Here are a small network's activations along a few directions, averaged over the inputs that share one value of a field.
Related values have similar rows: they may be neighbours, one step apart, or belong to one group.
In the rows, 500 means zero.
Strong random noise was added to every row along 3 fixed directions; ignore it. To show where, here is one row again and again, with new noise each time:
[469 432 710 500 466 395 457 422 546 399 320 623 708]
[721 727 423 510 514 889 505 563 483 260 730 559 428]
[432 197 433 320 497 340 591 551 276 716 405 410 674]
[491 517 744 594 416 444 416 420 622 347 275 638 654]
[680 700 475 557 470 816 481 548 519 290 621 557 442]


J, 9 values:
j7: [573 551 602 689 339 551 450 535 570 427 401 545 511]
j1: [570 382 186 336 378 510 569 706 214 744 588 327 495]
j2: [470 564 285 202 721 523 535 458 482 587 849 421 414]
j3: [343 305 461 382 736 227 621 366 444 721 527 469 489]
j6: [432 462 722 683 587 325 503 361 510 540 321 583 512]
j5: [622 568 325 225 612 756 552 546 490 353 976 553 532]
j9: [334 519 683 661 574 232 424 394 698 428 315 575 378]
j8: [435 495 542 312 617 498 428 483 648 304 618 538 553]
j4: [423 479 555 662 403 399 545 472 412 649 367 452 567]
The values of J form a ring.
List every value one step from j5, in the order listed.
> j1, j8
List every value one step from j6, in the order listed.
> j3, j4

Y, 9 values:
y8: [617 609 337 453 718 627 589 530 474 616 696 398 276]
y5: [586 714 453 767 475 663 390 468 487 517 518 438 202]
y9: [455 799 373 842 338 734 299 647 835 427 275 333  11]
y3: [556 642 479 339 461 647 382 470 721 288 611 568 614]
y2: [581 319 220 218 407 539 592 673 316 660 704 392 631]
y1: [472 418  88 409 359 516 528 770 519 846 533 165 201]
y7: [490 400 625 484 423 578 554 525 309 441 477 537 701]
y4: [367 570 705 893 509 436 582 326 496 295 255 648 476]
y6: [788 590 541 511 508 670 597 545 296 507 751 590 509]
The values of Y form a ring.
List every value one step from y4, in the order listed.
> y5, y6
List every value one step from y2, in the order listed.
> y3, y7
